A small network was shown many inputs. Here are its activations along a few directions, one row for each input.
Each table varies a few parts of the input and shows all the possible inputs, shuffled.
Descriptions start from the smaller parts, as in this example, which fits no table here: values(2) and (point or ring(9) or (line(4) and ring(5))).
Shared parts are said once, and a part with two or three values counts as separate values.

Other details of the inputs shift rows strongly along two fixed directions, in all tables alike. That doesn't count.

Table:
r1: -1.667 -1.747 -1.542 1.452 2.016 0.161 1.069 1.406 -1.018 2.294 0.716 2.173
r2: -2.009 0.108 0.107 0.991 2.793 1.428 1.739 0.775 0.713 -0.072 -1.740 4.303
r3: 0.944 3.239 -5.370 0.564 -4.320 1.594 -3.200 -2.182 -0.150 -4.488 0.527 -2.763
r4: 0.875 3.666 -5.068 -0.048 -3.795 2.795 -2.051 -3.285 -0.872 -4.001 -1.455 -2.980
r5: 1.797 0.247 -1.873 -0.802 -3.091 1.803 -2.386 -0.702 -1.998 -0.016 0.357 -0.488
r6: 1.301 3.064 -4.316 -0.654 -3.964 4.423 -2.345 -3.361 -1.558 -3.723 -1.437 -2.038
r7: 1.795 -2.201 8.491 -1.285 3.291 -3.850 3.835 0.759 1.937 4.301 -1.832 -0.871
r8: 4.340 -2.279 7.020 -4.268 -2.321 -3.669 -0.392 0.099 -0.598 2.845 0.563 -4.014
r9: 3.430 -0.760 7.225 -2.509 -0.714 -4.262 1.963 -0.156 0.418 0.976 -0.133 -6.703
r10: -2.177 0.808 -0.158 1.048 2.782 -0.275 1.280 2.112 1.624 -1.571 -0.480 4.087
r11: -4.020 -0.124 0.307 2.999 6.981 -1.938 3.517 3.351 3.195 0.933 -0.065 6.990
r12: -4.231 -0.165 -1.844 2.830 5.245 -0.613 2.117 2.719 2.324 -0.146 1.177 5.109
r13: 4.728 -1.376 7.408 -2.475 -1.913 -2.386 1.250 -1.232 0.163 3.658 -1.561 -5.373
r14: 0.853 1.047 -1.503 -0.958 -2.617 0.382 -2.977 -0.712 -0.068 -3.159 1.215 -1.218
r15: 4.264 -1.787 7.275 -2.800 -1.371 -1.942 1.693 -1.151 -0.286 3.865 -1.240 -6.286
r16: 0.411 0.570 -2.102 -0.306 -2.881 -0.201 -2.638 -1.756 -0.347 -1.401 0.987 -1.551
r17: 4.046 -2.033 7.211 -2.351 -1.260 -2.188 2.065 -1.109 -0.799 3.498 -1.056 -6.456
r18: -3.186 -1.014 -2.061 3.565 4.526 1.026 1.642 2.122 0.883 2.772 -0.196 6.928
r19: 0.353 2.142 -1.795 -0.193 -1.363 0.679 -0.448 -1.183 0.079 -2.334 -0.085 -2.947
r20: 0.253 1.152 -6.071 -0.288 -4.587 2.257 -2.950 -2.509 -2.886 -2.128 1.179 -3.099
r21: -4.153 -2.573 -0.292 3.691 6.738 0.172 3.555 3.222 0.596 3.839 0.314 6.656
r22: -0.288 -0.019 -2.109 -0.130 -2.375 0.115 -1.840 -1.662 -1.319 -1.484 1.482 -2.722
r23: -1.980 0.321 -0.504 1.118 2.762 -0.630 0.543 2.235 1.946 -1.414 0.990 4.152
r24: 0.468 1.704 -4.582 -0.915 -5.412 2.268 -4.610 -2.424 -1.767 -4.148 0.737 -1.759
r25: 4.867 -1.215 7.825 -3.217 -2.050 -1.449 0.938 -0.801 -0.241 2.936 -1.306 -4.568
r26: -2.768 0.518 -0.887 1.260 4.005 0.429 2.561 0.811 1.113 0.099 -0.901 2.584
r27: -2.544 -0.797 -0.746 1.606 2.594 -1.275 0.545 1.365 0.822 -0.558 1.698 1.614
r28: -1.977 -1.009 -0.138 0.201 1.770 -0.657 -0.538 1.147 0.699 -0.235 1.374 3.741
r29: 1.215 -2.260 8.401 -1.367 2.620 -5.136 2.333 3.200 2.666 2.013 0.283 0.396
r30: -2.424 0.734 -2.973 1.864 2.165 2.240 1.668 -0.789 -0.372 -0.693 -1.063 1.258
r31: 0.158 2.124 -5.407 0.084 -4.034 1.945 -3.670 -2.288 -0.923 -3.978 1.363 -3.400
r32: -1.152 0.039 -3.658 1.044 -0.703 2.442 -1.529 0.830 -1.407 -0.013 -0.022 3.578
r33: -2.366 0.423 -0.524 1.280 3.330 0.105 2.600 0.454 0.412 -0.377 -0.735 1.361
r34: 0.500 0.103 -2.731 -1.005 -2.727 0.632 -1.704 -1.283 -1.534 0.064 0.975 -2.166
r35: 1.050 3.612 -4.572 -0.888 -3.876 3.506 -2.387 -2.850 -1.213 -4.733 -1.190 -2.176
r36: -1.833 1.830 -2.843 0.834 0.807 2.140 0.203 0.150 0.294 -2.740 -1.443 2.946
r37: -3.829 -1.643 -2.826 2.620 4.679 0.718 1.713 2.616 0.157 2.981 0.688 6.157
r38: 1.448 1.116 -0.867 -0.371 -2.966 2.849 -1.178 -1.572 -1.244 -0.777 -1.470 -0.973
r39: 1.854 -3.694 7.857 -1.029 2.863 -3.220 3.029 1.832 0.616 6.176 -0.288 -1.260
r40: 5.092 -1.803 7.519 -2.902 -2.460 -1.696 0.000 -0.183 -0.727 3.455 -0.504 -4.336
r41: -3.629 0.715 -1.097 2.053 5.184 -0.104 2.137 2.860 2.270 -1.053 0.093 6.748
r42: 1.689 1.886 -4.448 0.291 -5.288 4.578 -3.613 -2.198 -2.605 -2.044 -0.691 -1.412
r43: -1.915 0.818 -3.643 1.711 0.561 -0.004 -1.543 0.302 1.099 -2.136 1.295 2.332
r44: 4.080 -2.358 6.496 -3.463 -2.142 -4.601 0.047 -0.170 -0.079 3.662 0.362 -4.530
r45: 0.280 2.773 -5.390 0.714 -3.865 1.897 -2.429 -2.186 -1.137 -4.647 1.134 -3.962
r46: 0.463 2.703 -4.999 -0.101 -3.204 4.124 -1.504 -3.646 -1.570 -2.779 -1.438 -3.580
r47: -1.983 -1.192 -0.869 0.301 1.717 -0.227 -0.028 1.918 -0.086 1.033 0.557 4.905
r48: -2.676 -1.244 -0.891 0.877 2.188 -0.801 0.198 0.803 0.652 0.680 1.430 2.263
r49: -4.460 -1.706 0.984 2.096 5.954 -1.876 1.596 4.251 2.657 0.389 1.051 7.977
r50: 4.712 -2.466 6.572 -2.770 -2.271 -3.709 0.127 0.050 -0.529 4.379 -0.215 -4.624
Description of these inputs: line(5) and ring(10).
- Changing only the line(5) part turns r44 into r34. The same change can be made to r13. Which row results? => r15
- Changing only the line(5) part turns r1 into r32. The same change can be made to r33. Which row results? => r36
- Start at r25 and move only the ring(10) part, one step at a time. The first step leads to r40. Which rows follow, in order? => r5, r8, r28, r14, r23, r41, r35, r6
- Start at r22 and move only the line(5) part, one step at a time. The first step leads to r48. Which rows follow, in order? => r16, r28, r24
- Start at r27 and move only the line(5) part, one step at a time. The first step leads to r31. Which rows follow, in order? => r43, r14, r49

Table:
r51: 4.563 -1.232 5.087 -2.929 -3.323 -1.880 -0.574 -0.934 -0.884 2.381 -0.236 -5.185
r52: -0.104 2.265 -3.466 0.077 -2.130 1.261 -1.417 -1.658 -0.485 -3.281 -0.156 -1.624
r53: -3.281 -1.673 1.913 1.737 5.408 -1.940 2.325 3.403 2.053 1.392 1.102 5.603
r54: 0.206 0.281 -0.539 0.394 0.125 1.144 0.589 -0.185 -0.166 0.646 -0.732 0.827
r55: -0.282 1.515 -3.790 0.081 -2.287 1.258 -2.173 -0.895 -0.365 -2.876 0.665 -0.809
r56: -0.935 -0.387 0.460 0.580 1.238 -0.857 0.128 1.153 0.470 -0.531 0.888 1.503
r57: 0.549 0.138 -1.911 -0.411 -2.238 1.361 -1.537 -1.401 -1.404 -0.291 0.437 -1.482
r58: 2.704 -1.643 6.689 -2.680 -0.360 -3.953 0.495 0.858 0.878 1.691 0.576 -3.471
r59: 0.782 1.892 -3.912 0.506 -2.521 2.896 -1.305 -1.825 -1.402 -1.352 -0.696 -1.277
r60: -0.770 -0.433 -0.064 1.060 1.467 0.608 1.282 0.320 0.009 1.191 -0.588 0.960
r61: -1.824 0.792 -1.361 0.826 2.009 0.042 0.694 0.604 0.945 -1.173 -0.163 2.049
r62: 0.525 1.691 -3.925 0.698 -2.466 2.893 -1.257 -1.729 -1.484 -1.365 -0.710 -1.621
r63: 2.860 -1.791 6.424 -2.601 -0.776 -3.812 0.464 0.743 0.726 1.232 0.556 -3.462
r64: 2.848 -2.723 6.495 -1.929 -0.413 -3.140 1.091 0.521 -0.034 3.818 0.013 -3.455
r65: 3.937 -0.137 5.381 -3.018 -2.528 -2.473 0.056 -0.935 0.130 -0.315 -0.388 -5.928
r66: -1.333 -0.274 -1.977 0.590 0.162 1.196 -0.496 0.082 -0.754 0.298 0.176 2.177
r67: 2.545 -1.894 6.890 -2.635 0.184 -4.436 0.927 1.019 0.988 2.019 0.419 -3.123
r68: 0.906 0.355 -1.894 -0.273 -2.477 1.497 -1.636 -0.819 -1.296 -0.223 -0.091 -0.692
r69: -1.559 -1.152 -0.695 1.018 1.885 0.072 0.690 0.909 0.029 1.604 0.472 2.353
r70: -2.043 0.227 -1.834 1.016 1.450 -0.565 -0.028 0.944 0.553 -0.965 0.864 2.471
r71: 1.005 1.010 -1.794 -0.391 -2.366 2.018 -1.117 -1.581 -1.302 -0.990 -0.996 -1.474
r72: -0.809 -0.399 -0.131 0.767 1.394 0.588 1.115 0.011 -0.001 1.076 -0.495 0.773
r73: -0.386 0.114 -0.418 0.606 0.128 -0.707 -0.869 0.149 1.044 -0.516 0.597 0.956
r74: 0.101 2.213 -3.154 0.412 -2.070 1.940 -1.575 -1.481 -0.619 -3.525 -0.055 -1.483
r75: 0.980 0.428 -1.950 0.030 -1.947 1.229 -1.296 -0.764 -1.216 0.133 0.187 -0.872
r76: -2.772 0.080 -0.040 1.378 4.155 -0.459 1.912 1.972 1.808 -0.177 0.101 4.073
r77: 0.385 1.653 -1.810 -0.369 -1.696 0.486 -0.814 -1.322 -0.115 -2.345 -0.129 -1.855
r78: 0.985 0.320 -2.004 -0.537 -2.776 1.489 -1.940 -1.161 -1.530 -0.593 -0.097 -1.082
r79: 0.439 0.096 -1.882 -0.438 -1.860 1.453 -1.664 -1.277 -1.325 -0.311 0.249 -0.860
r80: 0.213 1.488 -3.790 -0.027 -2.441 3.055 -1.590 -2.371 -1.467 -1.770 -0.605 -1.329
r81: -2.635 -1.474 -0.578 2.171 3.943 -0.137 1.695 2.423 0.637 2.475 0.365 4.913
r82: -1.363 0.879 -1.323 1.457 1.415 0.208 0.178 0.082 1.395 -1.077 -0.152 2.115
r83: -2.791 -1.193 0.797 1.249 4.235 -2.095 1.784 2.564 1.731 1.057 0.926 4.616
r84: 3.014 -1.784 7.145 -2.175 0.041 -2.512 1.750 0.459 0.260 3.443 -1.282 -2.879
r85: -3.224 -0.503 0.490 1.670 5.059 -1.136 2.651 2.487 2.190 0.491 -0.014 4.849
r86: 0.374 1.673 -3.725 -0.128 -3.199 3.084 -1.619 -2.286 -1.695 -1.979 -0.768 -1.451
r87: -3.145 -1.172 0.181 1.839 4.818 0.227 2.655 1.668 0.923 2.085 -0.267 4.835
r88: -0.666 0.753 0.015 0.379 0.757 0.099 0.427 0.255 0.774 -1.377 0.027 0.340
- Changing only one part turns r67 into r61. The same change can be made to r64. Which row results? => r60
- What do these inputs look like to the network? => values(2) and (point or line(8) or ring(10))
- Change only the line(8) part in r55. List by row number the other rows that result. => r53, r56, r58, r63, r67, r70, r83
- Change only the line(8) part in r88. List by row number the other rows that result. => r52, r61, r65, r74, r76, r77, r85

Table:
r89: 4.076 -1.402 8.274 -2.853 -1.044 -5.969 1.047 -0.342 1.695 1.556 0.383 -6.504
r90: 0.171 2.973 -4.150 0.997 -2.090 1.924 -1.944 -0.653 0.015 -4.104 -0.017 0.211
r91: -1.327 0.824 0.215 1.716 2.602 -1.050 0.988 1.990 2.377 -0.396 0.277 2.810
r92: 1.288 0.410 -5.639 -0.824 -5.899 2.657 -5.611 -2.122 -3.251 -1.281 1.966 -1.543
r93: 5.803 -1.815 8.626 -4.860 -3.403 -2.279 0.530 -1.577 -1.303 3.694 -1.802 -6.596
r94: -1.787 -0.029 1.117 1.411 3.702 -2.504 1.635 1.977 3.060 0.638 0.397 2.801
r95: -1.992 -1.389 -0.251 2.842 4.660 1.088 2.259 3.007 0.936 2.868 -0.805 6.454
r96: -2.316 -0.015 1.499 0.056 3.817 -1.242 1.732 1.621 2.109 -0.661 -0.422 4.371
r97: -2.547 -2.470 1.173 1.569 3.899 0.293 2.317 1.493 -0.040 2.980 0.006 2.508
r98: -1.378 0.209 1.571 0.635 2.683 -1.137 1.136 1.287 1.829 -0.724 -0.621 3.420
r99: 4.560 -2.628 8.198 -4.127 -2.597 -2.409 1.273 -0.872 -1.597 3.457 -0.939 -7.108
r100: -0.955 -1.003 0.407 2.249 2.728 0.507 1.586 1.970 0.876 3.154 -0.485 3.476
r101: -2.870 -0.491 0.729 1.337 3.927 -1.016 1.765 1.499 1.331 -0.796 1.202 1.978
r102: -4.023 -1.978 -0.786 1.019 3.661 -2.712 -0.281 3.716 1.756 -0.288 2.937 6.830
r103: -0.692 2.802 -4.778 -0.419 -3.776 2.563 -2.253 -2.195 -1.458 -5.351 0.353 -2.769
r104: -0.141 1.614 -6.553 0.917 -2.699 3.430 -1.882 -2.438 -2.661 -1.326 -0.159 -1.689
r105: 5.759 -2.409 9.630 -3.803 -2.566 -2.921 0.999 -0.903 -0.702 4.546 -1.881 -5.609
r106: -1.877 0.264 -0.691 0.641 2.603 -1.879 1.091 0.919 1.035 -0.922 0.464 0.780
r107: 0.000 1.476 -5.036 1.593 -1.549 2.700 -0.977 -1.267 -0.838 0.106 -0.093 0.510
r108: 1.866 2.299 -6.869 0.374 -6.298 4.074 -3.595 -4.416 -2.737 -2.162 -0.179 -4.986
r109: 1.677 2.284 -5.474 -1.268 -5.812 5.301 -3.048 -3.929 -3.636 -2.910 -0.802 -3.508
r110: -3.295 0.473 -1.210 0.799 3.451 0.582 1.236 1.238 1.203 -2.076 0.219 4.161
- What do these inputs look like to the network? => values(2) and (point or ring(10))
- Changing only the values(2) part turns r97 into r101. The same change can be made to r108. Which row results? => r89
- Change only the values(2) part in r100. List by row number the other rows that result. => r91
